These are the activations of a small network on made-up records, seen along a few directions, one row for each record.
After each row come some of the record's fields: DOLU, GUKIV, FUMIN, FESI, GAMOL, PIPUN.
A field that a record lacks is left out.
Other fields move the rows too, some of them a lot.
In the rows, 500 means zero.
Strong random noise was added to every row along 2 fixed directions; ignore it. To show where, here is one row again and again, with new noise each time:
[563 384 550 540 645 331 552 745 565 589 614 425 582 392 420 489 501 564
 272]
[491 417 503 453 518 390 524 536 520 462 523 513 478 460 419 497 478 511
 427]
[449 373 484 833 730 153 735 886 490 900 458 582 340 342 411 252 571 542
 473]
[530 407 527 445 550 392 511 589 545 465 573 463 544 443 421 524 477 532
 349]

[372 491 478 614 550 375 587 476 496 585 346 652 331 539 470 399 580 400
 619]	{DOLU: getot, GUKIV: nimol, PIPUN: val}
[578 524 523 506 512 575 444 447 566 458 508 432 553 545 556 554 452 484
 473]	{DOLU: fof, GUKIV: reriv, GAMOL: bape, PIPUN: val}
[357 647 442 326 334 634 449 316 386 372 392 694 447 613 523 512 450 513
 696]	{DOLU: getot, GUKIV: reriv, GAMOL: kem, PIPUN: val}
[461 451 466 378 444 422 633 474 530 401 510 613 407 570 362 497 585 518
 511]	{DOLU: vukav, GUKIV: reriv, GAMOL: kem, PIPUN: val}
[479 523 478 586 460 550 500 279 534 457 372 530 359 574 544 476 526 379
 673]	{DOLU: viv, GUKIV: nimol, PIPUN: val}
[699 473 632 609 755 519 434 778 627 644 697 245 796 386 596 601 475 559
 182]	{DOLU: viv, GUKIV: reriv, GAMOL: kem, PIPUN: val}
[643 453 548 578 534 628 236 396 494 533 561 157 691 362 688 567 320 449
 446]	{DOLU: viv, GUKIV: taduv, FUMIN: bimig, FESI: fada, PIPUN: kip}
[471 417 509 616 678 327 721 720 601 585 481 629 405 525 366 433 707 515
 412]	{DOLU: pap, GUKIV: nimol, PIPUN: val}
[609 500 549 483 483 688 289 308 519 376 471 355 578 523 632 604 439 394
 491]	{DOLU: pimu, GUKIV: taduv, FUMIN: dut, FESI: zimev, PIPUN: buro}
[536 523 492 367 379 527 343 458 383 439 561 404 593 413 522 552 341 568
 450]	{DOLU: fof, GUKIV: taduv, FUMIN: dut, FESI: zimev, PIPUN: buro}
[686 364 545 533 529 567 393 438 596 438 569 269 638 478 537 564 480 433
 405]	{DOLU: fof, GUKIV: taduv, FUMIN: bimig, FESI: fada, PIPUN: kip}
[609 430 552 675 668 477 575 673 606 632 530 450 563 508 503 482 597 500
 390]	{DOLU: pimu, GUKIV: reriv, GAMOL: kem, PIPUN: val}
[334 670 455 386 397 510 523 539 351 505 483 684 470 504 490 474 460 621
 590]	{DOLU: pap, GUKIV: reriv, GAMOL: kibun, PIPUN: val}
[360 604 468 607 485 549 504 400 446 571 349 659 350 568 593 406 502 439
 758]	{DOLU: pimu, GUKIV: reriv, GAMOL: kibun, PIPUN: val}
[512 382 511 437 564 345 663 666 591 437 558 563 484 514 317 497 660 566
 329]	{DOLU: pimu, GUKIV: nimol, PIPUN: val}
[444 566 451 195 221 675 254 157 351 207 477 469 563 545 581 596 284 481
 634]	{DOLU: vukav, GUKIV: taduv, FUMIN: dut, FESI: fada, PIPUN: kip}
[524 403 469 741 568 380 560 555 461 689 446 442 387 436 517 383 517 444
 577]	{DOLU: vukav, GUKIV: taduv, FUMIN: bimig, FESI: zimev, PIPUN: buro}
[554 497 543 858 789 412 671 809 580 848 476 528 467 475 549 370 634 463
 456]	{DOLU: getot, GUKIV: reriv, GAMOL: kem, PIPUN: val}
[389 330 404 314 356 194 796 587 488 426 525 719 300 434 152 425 580 576
 443]	{DOLU: viv, GUKIV: nimol, PIPUN: val}
[423 564 466 429 398 602 428 323 429 443 442 535 447 519 543 494 487 428
 639]	{DOLU: getot, GUKIV: taduv, FUMIN: bimig, FESI: fada, PIPUN: buro}
[613 505 569 694 719 537 526 696 605 666 551 423 601 471 583 512 542 465
 379]	{DOLU: viv, GUKIV: reriv, GAMOL: kem, PIPUN: val}
[427 718 524 122 328 763 300 325 448 173 582 542 697 604 565 710 395 583
 473]	{DOLU: pap, GUKIV: reriv, GAMOL: kibun, PIPUN: val}
[580 318 527 443 528 372 642 509 641 392 536 508 445 517 336 527 584 440
 351]	{DOLU: getot, GUKIV: nimol, PIPUN: val}
[406 640 503 691 646 487 550 753 421 776 467 588 506 461 613 383 494 532
 535]	{DOLU: vukav, GUKIV: reriv, GAMOL: kibun, PIPUN: val}
[580 488 529 531 532 569 498 485 582 458 519 480 541 553 511 568 529 459
 449]	{DOLU: pimu, GUKIV: reriv, GAMOL: kem, PIPUN: val}
[402 533 425 618 426 423 492 565 313 699 396 586 373 392 531 339 419 526
 664]	{DOLU: pimu, GUKIV: taduv, FUMIN: dut, FESI: fada, PIPUN: buro}
[439 704 556 301 512 661 420 656 449 421 622 530 744 544 574 611 467 629
 356]	{DOLU: vukav, GUKIV: reriv, GAMOL: kibun, PIPUN: val}
[448 612 477 491 447 634 441 321 478 469 406 596 432 579 583 523 443 424
 655]	{DOLU: getot, GUKIV: reriv, GAMOL: kem, PIPUN: val}
[357 555 439 366 405 412 608 640 409 515 545 677 474 504 377 447 523 662
 510]	{DOLU: fof, GUKIV: taduv, FESI: zimev, PIPUN: val}
[326 652 416 307 308 518 531 445 370 393 455 702 429 576 464 504 434 602
 627]	{DOLU: vukav, GUKIV: reriv, GAMOL: bape, PIPUN: val}
[451 419 522 399 622 286 709 720 604 504 584 611 485 498 291 487 666 595
 301]	{DOLU: getot, GUKIV: nimol, PIPUN: val}
[482 560 515 624 572 519 455 626 487 626 544 436 566 490 579 478 461 518
 485]	{DOLU: vukav, GUKIV: reriv, GAMOL: kibun, PIPUN: val}
[371 615 476 394 479 475 562 628 439 512 537 653 530 524 447 519 524 643
 482]	{DOLU: pap, GUKIV: reriv, GAMOL: kem, PIPUN: val}
[541 457 508 498 413 620 381 226 493 364 420 436 451 569 564 541 497 385
 618]	{DOLU: pimu, GUKIV: taduv, FUMIN: bimig, FESI: zimev, PIPUN: buro}
[456 556 475 576 502 524 506 459 482 580 431 540 426 498 567 442 444 476
 611]	{DOLU: viv, GUKIV: reriv, GAMOL: bape, PIPUN: val}
[437 421 464 540 514 338 584 552 488 540 440 594 360 477 405 422 516 498
 508]	{DOLU: pimu, GUKIV: nimol, PIPUN: val}
[473 466 478 240 395 372 505 560 474 352 606 543 550 433 335 578 428 635
 333]	{DOLU: pap, GUKIV: nimol, PIPUN: val}
[380 440 463 330 480 340 674 548 537 405 483 694 372 524 294 479 628 564
 463]	{DOLU: pimu, GUKIV: nimol, PIPUN: val}
[561 467 555 549 531 534 367 515 472 557 557 344 598 432 583 506 440 502
 436]	{DOLU: pimu, GUKIV: taduv, FUMIN: bimig, FESI: zimev, PIPUN: buro}
[447 502 461 712 489 589 491 267 458 555 284 576 263 554 617 386 545 289
 820]	{DOLU: pap, GUKIV: taduv, FUMIN: bimig, FESI: fada, PIPUN: buro}
[626 422 533 458 568 414 490 754 522 594 711 329 696 319 453 530 436 621
 227]	{DOLU: viv, GUKIV: taduv, FESI: zimev, PIPUN: val}

Here are new rows. What are their fields?
[659 336 605 245 525 450 495 513 730 178 715 309 728 557 307 728 624 543
 115]	{DOLU: fof, GUKIV: nimol, PIPUN: val}
[505 504 466 449 394 448 401 521 350 541 532 449 515 361 496 485 364 585
 487]	{DOLU: pap, GUKIV: taduv, FUMIN: dut, FESI: zimev, PIPUN: buro}
[564 509 507 440 453 593 378 390 504 441 546 405 576 462 549 595 375 485
 465]	{DOLU: viv, GUKIV: reriv, GAMOL: kem, PIPUN: val}
[435 420 503 390 553 405 721 510 637 351 449 684 385 641 319 489 732 473
 462]	{DOLU: getot, GUKIV: nimol, PIPUN: val}
[444 626 510 451 489 535 433 657 443 547 562 493 645 479 549 522 431 652
 429]	{DOLU: pimu, GUKIV: reriv, GAMOL: bape, PIPUN: val}
[438 621 498 253 376 608 398 422 433 321 547 548 607 544 511 629 419 598
 482]	{DOLU: pap, GUKIV: reriv, GAMOL: kem, PIPUN: val}
[378 396 376 602 401 278 595 390 381 598 311 636 188 442 414 347 429 426
 697]	{DOLU: vukav, GUKIV: nimol, PIPUN: val}
[439 594 523 364 449 544 435 577 463 455 594 525 643 517 509 543 448 613
 443]	{DOLU: pimu, GUKIV: reriv, GAMOL: kibun, PIPUN: val}
[361 498 447 312 399 340 573 637 416 454 591 623 516 478 325 502 486 632
 399]	{DOLU: vukav, GUKIV: nimol, PIPUN: val}
[543 611 565 373 521 641 353 528 547 403 597 419 727 531 599 649 425 569
 347]	{DOLU: pimu, GUKIV: reriv, GAMOL: bape, PIPUN: val}
[485 525 501 547 477 563 453 415 517 490 454 513 481 559 553 498 487 461
 592]	{DOLU: pimu, GUKIV: reriv, GAMOL: kibun, PIPUN: val}
[492 454 478 527 463 502 444 280 509 429 361 514 394 542 514 521 457 372
 595]	{DOLU: getot, GUKIV: nimol, PIPUN: val}
[230 717 428 308 349 569 547 425 389 405 436 799 421 640 468 489 531 574
 685]	{DOLU: getot, GUKIV: reriv, GAMOL: kibun, PIPUN: val}
[566 575 568 392 488 636 309 491 535 401 653 334 740 505 584 646 380 561
 367]	{DOLU: fof, GUKIV: reriv, GAMOL: kibun, PIPUN: val}
[471 544 505 551 491 507 467 439 497 524 443 528 459 529 570 468 454 493
 590]	{DOLU: pimu, GUKIV: reriv, GAMOL: bape, PIPUN: val}
[470 508 457 636 485 483 535 441 465 587 391 595 348 513 531 419 482 435
 657]	{DOLU: pimu, GUKIV: reriv, GAMOL: kem, PIPUN: val}
[378 341 394 543 470 136 847 745 463 662 479 705 258 362 199 321 603 579
 481]	{DOLU: viv, GUKIV: nimol, PIPUN: val}
[452 625 527 893 737 523 560 684 488 855 374 552 433 503 673 342 564 423
 626]	{DOLU: getot, GUKIV: reriv, GAMOL: kibun, PIPUN: val}
[600 231 487 501 522 296 753 533 651 464 530 488 358 444 260 453 652 440
 411]	{DOLU: viv, GUKIV: nimol, PIPUN: val}
[375 506 455 281 398 382 555 605 432 401 541 647 500 489 338 518 484 645
 414]	{DOLU: pimu, GUKIV: nimol, PIPUN: val}
